Each row below holds a small network's activations on one record, seen along a few directions.
After each row come some of the record's fields: SOMOS, MAPI, ZUS, DARU.
The largest differences between rows may come from other fields.
In the rows, zero is written as 500.
Random noise pushes rows far along 5 fixed directions. That doesn't count. These rows show it; they differ only by the noise:
[570 337 577 661 569 435 495 418 409 575 465 533 355 514 431 488 771 606
 567 547 507 326 633]
[383 541 445 549 417 407 460 404 611 404 529 256 461 552 305 777 516 577
 539 641 566 338 527]
[492 469 456 740 537 426 477 406 618 451 556 246 363 464 305 670 596 514
 512 668 600 218 524]
[350 740 270 256 840 556 260 652 885 426 228 125 339 671 200 492 452 178
 685 599 438 382 352]
[294 596 465 295 169 431 569 362 460 344 525 333 612 600 430 895 377 728
 548 500 549 542 592]
[400 375 592 650 295 273 556 292 343 522 610 408 402 488 302 796 868 820
 526 463 471 170 736]
[326 488 557 331 186 370 522 348 374 426 506 503 604 651 439 836 540 811
 572 519 498 557 652]

[470 472 494 625 410 384 529 470 452 450 690 587 609 533 538 573 529 542
 531 437 423 473 513] : SOMOS=rurev MAPI=defi ZUS=balem DARU=nare
[656 462 468 765 658 522 471 585 631 474 621 509 522 469 601 393 383 264
 476 564 564 534 374] : SOMOS=rurev MAPI=defi ZUS=balem DARU=feru
[425 526 469 589 389 401 412 511 681 348 640 482 686 636 528 696 282 469
 529 720 526 693 384] : SOMOS=rurev MAPI=bopo ZUS=balem DARU=feru
[505 502 475 738 385 531 554 469 608 376 706 366 623 400 559 700 294 461
 350 535 654 499 402] : SOMOS=rurev MAPI=defi ZUS=balem DARU=feru
[438 592 399 485 643 443 489 619 609 478 484 274 367 480 356 506 622 325
 546 294 347 292 474] : SOMOS=rurev MAPI=bopo ZUS=balem DARU=feru
[397 494 421 365 481 419 435 470 564 545 462 457 477 630 396 525 693 488
 622 464 310 477 561] : SOMOS=rurev MAPI=defi ZUS=balem DARU=feru
[339 711 373 482 280 385 590 442 581 284 759 215 612 484 402 829 273 510
 447 427 504 352 449] : SOMOS=rurev MAPI=defi ZUS=balem DARU=nare
[460 582 375 364 473 636 725 450 373 480 504 264 365 319 529 400 502 455
 626 195 358 329 614] : SOMOS=rurev MAPI=bopo ZUS=zadil DARU=nare
[469 451 477 855 674 291 356 505 732 543 611 301 362 426 230 553 807 386
 461 479 401  81 456] : SOMOS=rurev MAPI=defi ZUS=balem DARU=feru
[311 506 377 613 524 339 301 521 730 534 529 339 482 492 256 716 768 423
 524 406 312 334 547] : SOMOS=zap MAPI=defi ZUS=balem DARU=feru
[381 647 438 438 396 387 481 499 597 337 649 413 648 574 445 705 290 448
 493 492 486 573 419] : SOMOS=rurev MAPI=defi ZUS=balem DARU=nare
[634 473 509 652 822 551 471 595 538 505 430 446 294 436 521 265 475 296
 522 560 584 366 366] : SOMOS=rurev MAPI=bopo ZUS=zadil DARU=feru
[503 445 571 473 656 389 341 574 493 655 449 644 504 633 404 420 712 465
 531 460 388 486 486] : SOMOS=rurev MAPI=bopo ZUS=balem DARU=feru
[547 540 611 343 656 342 524 492 254 531 602 806 407 661 594 181 698 518
 725 385 321 495 574] : SOMOS=rurev MAPI=defi ZUS=balem DARU=nare
[380 501 398 417 227 494 642 261 476 483 543 301 451 441 333 619 638 689
 597 469 388 348 678] : SOMOS=rurev MAPI=defi ZUS=zadil DARU=nare
[633 397 615 440 483 594 556 492 324 596 384 725 574 553 671 350 547 600
 424 503 571 677 534] : SOMOS=rurev MAPI=bopo ZUS=balem DARU=feru
[666 525 634 395 654 583 561 571 365 477 503 657 519 554 654 279 327 435
 486 498 567 624 458] : SOMOS=rurev MAPI=defi ZUS=balem DARU=nare
[616 463 352 753 568 549 582 465 618 470 570 245 369 325 521 414 578 381
 454 489 538 320 514] : SOMOS=rurev MAPI=bopo ZUS=balem DARU=feru
[443 617 421 288 585 639 489 583 641 510 371 357 455 540 422 489 451 397
 535 430 453 512 413] : SOMOS=zap MAPI=defi ZUS=balem DARU=feru
[466 401 433 586 434 464 389 364 647 560 511 347 460 542 302 623 654 547
 586 815 468 416 530] : SOMOS=rurev MAPI=defi ZUS=zadil DARU=feru
[260 639 355 329 552 385 263 529 752 525 434 193 456 620 144 672 671 403
 662 527 283 336 452] : SOMOS=rurev MAPI=defi ZUS=zadil DARU=feru
[446 629 434 317 783 459 405 592 581 469 486 537 380 713 537 209 543 309
 804 484 309 540 428] : SOMOS=rurev MAPI=bopo ZUS=balem DARU=feru
[273 510 419 219 402 596 422 519 566 566 244 302 474 474 261 629 726 523
 499 140 334 401 627] : SOMOS=rurev MAPI=defi ZUS=zadil DARU=feru
[429 549 534 547 485 306 366 502 611 412 635 548 628 653 407 650 404 475
 500 661 490 568 412] : SOMOS=rurev MAPI=defi ZUS=balem DARU=nare
[542 406 504 610 581 519 348 565 642 592 458 592 515 538 509 526 524 443
 448 604 493 572 468] : SOMOS=zap MAPI=defi ZUS=balem DARU=feru
[518 654 355 333 434 669 640 463 573 318 535 161 494 398 483 637  94 397
 392 490 700 465 450] : SOMOS=rurev MAPI=defi ZUS=balem DARU=nare
[509 556 404 463 669 504 379 479 698 508 459 377 437 557 293 450 480 371
 527 717 534 456 446] : SOMOS=rurev MAPI=bopo ZUS=balem DARU=nare
[347 630 344 552 715 357 318 630 708 442 533 330 440 561 298 431 619 217
 565 430 343 259 381] : SOMOS=rurev MAPI=defi ZUS=zadil DARU=nare
[356 625 460 355 510 361 482 590 566 450 533 383 489 539 384 584 553 415
 559 342 409 314 454] : SOMOS=rurev MAPI=defi ZUS=zadil DARU=feru
[439 432 545 157 466 681 416 553 524 572 203 691 592 646 609 493 400 562
 478 651 538 808 462] : SOMOS=zap MAPI=defi ZUS=zadil DARU=feru
[424 588 459 215 411 479 657 459 397 437 466 405 424 488 464 474 464 534
 581 343 472 410 610] : SOMOS=rurev MAPI=defi ZUS=zadil DARU=nare
[479 479 592 408 519 414 365 595 442 601 437 699 628 639 508 509 595 528
 468 399 430 628 500] : SOMOS=rurev MAPI=bopo ZUS=balem DARU=feru
[559 528 534 645 574 453 519 614 497 503 566 467 499 374 517 478 466 394
 363 414 615 349 410] : SOMOS=rurev MAPI=bopo ZUS=zadil DARU=feru

Which values does each new row have?
[475 437 557 435 582 453 418 573 445 642 378 694 567 575 511 359 704 475
 537 204 312 598 562] : SOMOS=rurev MAPI=bopo ZUS=balem DARU=feru
[468 331 554 584 477 414 395 477 433 599 478 704 524 612 456 438 700 617
 659 660 349 562 574] : SOMOS=rurev MAPI=bopo ZUS=zadil DARU=nare
[578 407 595 644 602 375 348 554 454 532 515 728 577 605 571 397 609 528
 486 573 426 546 526] : SOMOS=rurev MAPI=bopo ZUS=balem DARU=nare
[480 380 534 619 472 442 420 487 559 579 503 561 478 489 451 570 597 537
 495 646 492 459 481] : SOMOS=zap MAPI=defi ZUS=zadil DARU=feru
[593 405 469 491 297 538 767 361 321 496 626 518 477 412 676 450 561 616
 546 325 480 531 647] : SOMOS=rurev MAPI=defi ZUS=balem DARU=feru
[501 547 378 654 452 462 524 416 619 398 641 484 472 517 478 539 410 516
 646 739 519 519 447] : SOMOS=zap MAPI=defi ZUS=balem DARU=nare
[426 526 351 369 228 640 799 366 463 396 499 305 467 366 518 657 377 652
 537 383 475 512 653] : SOMOS=zap MAPI=bopo ZUS=balem DARU=nare
[592 397 581 689 552 413 550 479 446 470 614 614 488 487 557 442 535 493
 522 549 476 510 525] : SOMOS=rurev MAPI=bopo ZUS=balem DARU=nare
[523 347 552 700 186 551 551 243 442 530 578 526 552 436 515 745 468 811
 508 790 642 590 580] : SOMOS=zap MAPI=defi ZUS=zadil DARU=feru
[464 428 682 567 342 259 522 415 316 492 668 734 525 613 515 595 624 715
 566 582 550 418 549] : SOMOS=rurev MAPI=defi ZUS=zadil DARU=feru
[550 365 700 476 459 396 488 409 318 654 385 708 524 552 466 438 743 817
 424 618 483 479 614] : SOMOS=rurev MAPI=bopo ZUS=balem DARU=nare
[669 533 514 510 922 555 500 630 490 567 440 565 308 530 497  55 662 252
 612 358 372 308 445] : SOMOS=rurev MAPI=defi ZUS=balem DARU=nare
[618 523 518 364 625 710 471 501 508 506 310 515 409 449 532 431 229 442
 449 737 717 637 392] : SOMOS=zap MAPI=defi ZUS=zadil DARU=nare
[368 564 442 323 451 547 411 568 592 485 377 534 625 569 525 581 468 436
 529 300 375 716 517] : SOMOS=zap MAPI=defi ZUS=balem DARU=feru
[531 538 566 567 280 511 571 414 365 432 624 490 599 432 576 663 283 660
 388 612 777 552 448] : SOMOS=rurev MAPI=bopo ZUS=zadil DARU=feru
[652 330 623 486 289 580 862 445 102 611 536 862 525 322 910 313 574 656
 548  94 436 655 728] : SOMOS=zap MAPI=defi ZUS=zadil DARU=feru
